Each row below holds a small network's activations on one record, seen along a few directions.
Records have a field called BEBU. Each example row is followed by its value.
The largest differences between rows may come from other fields.
(in the rows, 500 means zero)
Random noise pushes rows far along 18 fixed directions. That doesn't count. These rows show it; they differ only by the noise:
[582 538 533 487 569 734 573 428 574 652 546 300 497 355 409 505 427 345
 600 208 468 292 475 714 483 516 454 636 551 371 528 424 530 580]
[550 418 615 433 530 454 420 467 672 334 501 552 368 487 407 277 493 461
 522 566 472 637 531 427 714 552 549 615 706 479 780 624 148 498]
[275 436 558 359 416 617 507 558 503 511 588 409 561 374 489 266 545 543
 518 669 452 458 339 589 269 256 429 361 443 534 769 447 560 681]
[690 519 516 621 498 411 417 520 545 427 525 468 457 590 535 472 522 614
 457 351 510 535 627 504 598 502 462 603 456 494 490 409 343 421]
[633 680 459 451 389 742 564 523 574 417 629 615 452 600 553 384 418 390
 624 508 658 354 620 411 365 414 336 463 179 556 516 451 620 585]
[594 487 413 329 444 324 458 573 438 589 582 482 668 477 598 286 578 595
 524 583 604 697 469 582 483 357 514 501 358 626 472 363 537 580]
[612 453 580 324 341 701 586 586 509 624 540 654 500 641 517 415 445 494
 653 683 656 632 442 429 492 547 386 473 187 482 358 453 347 614]
[558 464 343 481 466 505 825 532 271 631 564 229 586 621 286 457 514 424
 392 420 572 358 496 543 576 445 468 402 354 389 357 465 660 287]
[578 438 511 528 511 316 603 430 450 768 508 345 399 454 588 553 469 449
 383 530 527 422 372 502 458 704 464 692 744 396 475 650 374 455]
[514 518 309 487 571 381 473 673 537 459 505 464 839 534 366 499 390 682
 390 477 452 371 363 721 438 487 487 560 711 487 487 350 558 160]
[276 624 419 316 439 549 521 541 452 454 503 439 459 466 479 215 466 316
 375 479 430 261 591 630 364 277 249 542 372 433 670 510 810 478]
[766 656 472 567 446 205 659 437 359 548 340 484 594 673 541 568 456 445
 679 272 567 746 759 442 590 448 439 706 412 547 553 553 506 571]
[313 495 348 391 547 361 513 603 395 295 369 575 575 613 389 600 352 507
 485 504 409 553 518 558 511 438 505 483 482 438 410 389 653 199]
[414 436 490 495 623 580 251 476 593 260 426 703 394 367 405 548 418 554
 575 447 393 541 547 478 597 501 610 444 511 555 439 288 430 433]
[468 392 569 534 416 527 721 535 243 518 424 463 562 555 447 524 548 624
 692 568 450 552 360 323 413 327 434 275 364 636 621 484 514 666]
[591 510 611 551 619 473 325 389 428 495 501 627 570 515 656 701 561 562
 519 483 554 593 536 438 506 632 591 492 530 608 381 479 419 723]
[380 554 469 604 458 392 410 426 655 399 558 305 466 531 491 668 541 606
 315 480 343 477 652 547 506 458 638 418 587 396 471 346 597 324]
[792 640 432 579 466 462 753 561 466 435 544 433 560 538 540 426 444 497
 740 306 600 453 531 378 563 376 476 575 485 581 624 555 575 537]
[615 454 391 456 620 653 627 476 525 319 770 286 447 534 387 495 453 364
 590 379 654 450 449 587 494 468 658 406 406 449 516 386 473 376]
[357 347 419 411 439 463 458 613 395 437 429 514 315 564 468 438 437 583
 436 551 385 469 435 504 456 418 338 440 270 467 345 264 513 253]

[573 500 421 595 522 448 412 219 643 585 497 369 591 352 415 401 517 416
 504 484 642 610 703 449 373 379 712 419 401 687 501 275 592 708]  tovem
[349 513 374 588 589 275 557 433 432 314 626 386 408 386 556 539 529 447
 372 589 595 534 533 394 454 414 776 381 635 502 577 624 667 424]  dala
[508 530 542 491 412 447 461 544 694 532 327 545 748 648 454 404 251 556
 499 605 532 491 487 564 250 497 319 738 592 483 618 403 375 468]  fevob
[618 493 537 545 537 665 492 482 393 571 374 724 524 431 322 164 443 324
 511 380 777 536 706 464 591 466 394 634 228 518 484 578 378 699]  mukep
[441 399 391 416 412 409 555 522 497 560 412 632 372 477 450 571 340 545
 657 738 388 509 273 417 272 561 372 459 548 612 589 432 407 336]  sazit
[600 627 642 603 418 503 480 603 416 599 421 714 825 505 603 488 687 763
 551 570 457 537 488 374 575 444 437 421 596 689 613 687 530 805]  ven
[561 591 495 468 552 583 414 514 494 507 758 481 533 447 519 539 739 509
 481 455 463 511 483 707 540 516 533 379 526 534 678 613 475 547]  zop
[389 464 485 557 564 491 466 420 512 555 502 466 534 273 500 377 387 447
 415 575 660 418 457 485 295 451 597 548 589 503 515 475 546 627]  fevob
[410 544 454 567 413 414 298 610 594 392 358 557 528 526 527 325 436 653
 412 424 396 476 636 588 358 271 292 593 339 534 549 270 576 400]  sug
[379 394 443 445 458 461 480 726 513 529 621 453 279 370 743 536 485 646
 520 545 443 480 200 626 344 464 464 528 477 405 411 442 511 338]  mukep
[349 446 586 364 662 627 640 550 306 443 587 463 637 508 442 588 468 353
 539 511 622 544 328 647 488 546 611 488 589 336 556 707 475 591]  zom
[485 377 402 359 517 241 497 450 389 443 454 502 518 492 522 480 528 552
 589 652 475 733 436 362 560 432 647 377 492 690 441 364 538 496]  ror
[513 428 510 362 422 406 483 442 624 556 302 446 657 676 522 503 417 560
 586 625 338 507 415 406 411 491 389 506 546 658 441 273 565 497]  sasud
[499 303 385 407 524 487 543 495 272 691 381 536 389 384 333 560 509 491
 667 445 382 599 338 578 504 513 427 402 342 600 384 331 450 406]  mukep
[474 535 483 669 449 202 396 400 357 559 400 559 209 336 599 720 586 566
 592 340 373 807 709 515 497 441 547 534 393 526 551 474 443 546]  sazit
[529 413 495 372 448 355 695 591 407 426 536 226 480 466 640 309 578 581
 682 450 410 566 334 407 618 227 550 447 493 591 581 414 643 575]  besa
[395 462 613 344 401 341 372 565 578 548 723 316 226 377 802 242 744 560
 342 628 371 545 380 631 494 431 404 580 623 433 787 653 379 583]  deve
[541 499 725 668 452 500 545 437 630 568 499 326 203 339 766 466 495 484
 475 372 529 438 553 323 629 523 586 716 637 324 447 633 433 727]  fevob
[450 519 412 560 286 313 463 419 806 770 401 393 389 405 495 664 442 571
 434 572 347 624 598 550 480 585 592 582 589 374 340 342 522 301]  sasud
[637 655 486 450 443 552 419 471 657 350 602 664 374 614 716 570 504 451
 674 558 516 522 564 369 416 523 429 469 383 651 557 513 536 572]  sug
[604 485 465 505 517 528 445 471 587 582 630 270 548 463 551 459 594 556
 452 392 459 398 462 624 487 452 520 469 483 542 438 310 572 500]  zop
[559 357 625 646 442 484 458 456 645 521 289 413 305 537 402 358 345 525
 450 382 458 503 618 420 584 515 391 730 469 375 455 352 229 424]  dala
[503 538 473 512 465 462 418 690 448 406 550 605 457 536 550 659 533 691
 649 409 331 611 406 717 403 444 361 501 439 505 670 448 378 355]  popog
[412 467 496 502 423 380 494 559 428 581 452 541 472 594 573 609 526 631
 301 670 415 437 453 407 547 612 449 460 552 446 293 525 539 348]  ror
[461 630 409 538 460 347 529 624 425 556 339 528 498 412 486 419 431 452
 522 218 477 610 684 711 542 346 393 756 414 351 535 554 619 414]  ven
[645 581 372 635 463 487 476 369 601 584 590 524 530 403 331 512 562 512
 392 531 590 496 705 417 636 570 684 386 500 557 394 444 517 434]  ror
[430 691 408 433 546 358 155 244 591 614 382 496 616 493 500 679 581 404
 363 361 230 438 768 761 358 536 369 546 538 633 507 279 752 513]  sim
[487 365 570 691 471 394 565 627 297 532 442 466 490 444 506 579 547 750
 553 416 532 726 444 500 534 397 578 465 399 440 444 452 342 516]  besa
[717 483 514 558 547 563 458 465 573 567 610 382 757 532 531 508 552 654
 467 497 564 367 406 472 505 544 582 434 574 636 354 315 495 578]  zom
[700 594 412 500 481 467 407 324 803 434 506 436 459 490 471 463 494 477
 603 458 314 344 567 394 517 514 471 484 670 738 647 330 552 441]  sim
[588 692 411 277 435 545 471 483 751 410 587 573 681 769 654 664 485 480
 530 709 422 395 489 397 520 640 516 400 589 618 326 443 758 403]  ven
[510 456 512 407 448 391 587 600 405 572 577 528 443 569 499 394 648 500
 384 647 513 592 425 504 661 584 457 504 574 431 594 785 357 403]  sasud
[871 574 526 366 575 426 423 512 630 553 534 537 443 529 850 437 485 464
 668 374 481 378 361 440 619 678 356 793 687 651 431 529 458 585]  dala
[493 375 524 388 396 474 638 554 488 588 313 537 563 543 325 326 374 504
 599 606 533 667 469 422 614 467 469 557 437 459 449 444 382 471]  besa
[434 419 634 523 578 772 372 428 476 327 714 460 384 454 497 589 670 542
 573 489 465 516 451 534 448 445 594 216 352 565 605 396 391 685]  rol
[554 319 548 544 517 603 516 469 481 565 599 315 344 445 497 257 467 480
 425 491 624 343 387 493 345 456 400 540 384 485 534 384 330 557]  sazit
[333 229 602 521 782 531 234 512 459 459 460 387 465 259 461 296 395 489
 299 310 606 484 401 781 460 494 580 744 580 323 414 332 274 532]  deve
[435 433 557 466 518 457 455 489 577 319 376 550 615 510 503 529 417 628
 682 592 415 626 423 371 469 412 596 428 605 638 580 353 480 582]  deve
[507 587 412 578 486 566 467 530 595 436 609 558 450 357 551 431 533 521
 581 496 511 404 459 509 311 377 472 422 483 629 716 533 589 536]  tovem
[537 340 460 587 528 581 499 646 464 734 451 546 542 215 310 354 344 574
 665 371 614 603 293 811 264 430 412 672 430 444 637 391 207 491]  zop
[663 533 353 307 459 519 748 667 413 504 663 358 423 522 644 319 497 376
 711 366 615 491 372 559 538 343 421 551 278 493 456 503 681 452]  sug
[494 487 570 456 571 406 261 521 475 451 225 889 495 419 573 402 500 563
 628 532 324 536 438 398 513 537 285 616 658 757 700 603 388 642]  tovem
[494 262 472 534 241 506 748 690 319 613 420 503 318 559 480 292 490 703
 588 716 529 533 307 218 422 310 315 303 124 584 386 377 449 424]  sim
[379 600 491 519 484 526 441 433 706 541 537 419 724 375 387 521 412 481
 464 522 567 589 609 701 356 432 679 539 593 389 584 412 551 556]  rol
[403 548 539 698 465 449 441 415 559 337 392 469 384 558 463 632 362 495
 491 378 504 588 755 481 366 401 521 554 355 401 516 356 475 463]  zom
[344 422 581 179 604 302 446 470 277 662 503 363 689 482 792 303 663 426
 259 668 551 490 350 526 568 513 528 565 640 526 328 612 731 764]  popog
[556 711 334 647 455 566 207 358 740 644 638 481 543 292 301 618 576 552
 373 325 399 456 801 854 400 487 545 450 412 498 511 199 552 371]  rol
[450 453 586 281 435 605 508 447 426 647 368 535 527 523 299 376 666 461
 509 563 203 434 470 503 749 543 305 396 567 571 612 552 483 553]  popog

Which value of BEBU does each new row have?
[363 345 580 345 420 526 370 297 582 659 429 415 366 423 465 357 501 373
 569 636 436 670 500 562 247 418 417 468 328 594 640 306 390 734]  ven
[508 452 596 653 490 619 430 743 615 499 430 611 627 360 629 429 426 759
 601 389 597 569 392 550 471 371 551 614 443 439 387 418 441 610]  tovem
[443 482 560 546 497 548 417 692 461 343 445 693 596 451 405 427 533 724
 589 474 386 573 441 563 555 371 439 456 529 541 729 519 355 491]  sazit
[310 473 516 433 535 694 394 493 560 581 398 538 631 482 295 425 406 376
 418 454 517 487 559 778 343 467 396 569 376 369 519 419 496 506]  tovem
[327 508 462 495 491 406 549 553 444 529 402 512 544 372 617 553 404 507
 542 498 570 603 491 493 410 377 627 536 451 437 340 467 729 567]  sasud
[318 558 414 520 458 391 605 427 408 725 400 421 485 330 189 643 557 401
 353 425 333 579 670 685 724 554 616 493 645 259 492 630 579 309]  rol
[535 572 597 534 416 500 472 505 426 602 542 407 500 599 700 600 710 613
 410 451 361 396 522 489 527 488 368 433 440 531 438 516 624 614]  sasud
[565 460 546 390 587 586 436 395 496 411 506 559 423 674 509 451 431 312
 564 544 527 401 431 494 291 607 274 562 467 624 692 530 342 556]  mukep
[538 508 420 499 501 283 588 468 310 571 437 595 504 546 436 432 455 410
 451 586 626 593 548 460 433 548 420 593 507 529 621 678 409 457]  sazit
[503 607 502 408 434 680 571 524 489 439 577 769 573 576 442 679 463 440
 835 662 538 659 419 526 248 502 430 333 372 631 789 622 421 626]  sim
[636 473 531 588 537 579 482 518 468 460 508 564 505 461 551 530 479 615
 639 430 527 455 438 401 493 482 505 467 449 617 448 391 448 593]  sazit
[515 494 591 454 483 512 433 523 391 683 456 536 558 411 575 334 649 521
 479 456 454 469 458 578 495 449 324 553 477 582 603 586 498 731]  sasud
[437 462 419 448 371 312 530 518 475 716 400 611 360 291 533 211 471 458
 464 696 534 518 441 405 386 449 364 597 527 579 628 630 498 535]  sim
[636 517 562 298 521 605 407 580 527 622 576 462 595 518 550 285 558 458
 483 379 533 492 470 757 613 522 347 691 438 438 463 458 411 578]  fevob
[343 431 493 550 566 592 486 389 507 328 360 459 469 567 357 612 350 408
 541 423 465 477 599 455 383 418 538 414 364 492 426 289 601 458]  sim
[655 308 480 412 595 283 359 452 569 345 433 521 364 515 449 286 591 511
 515 478 444 734 537 379 875 547 620 551 593 636 496 432 254 391]  sasud
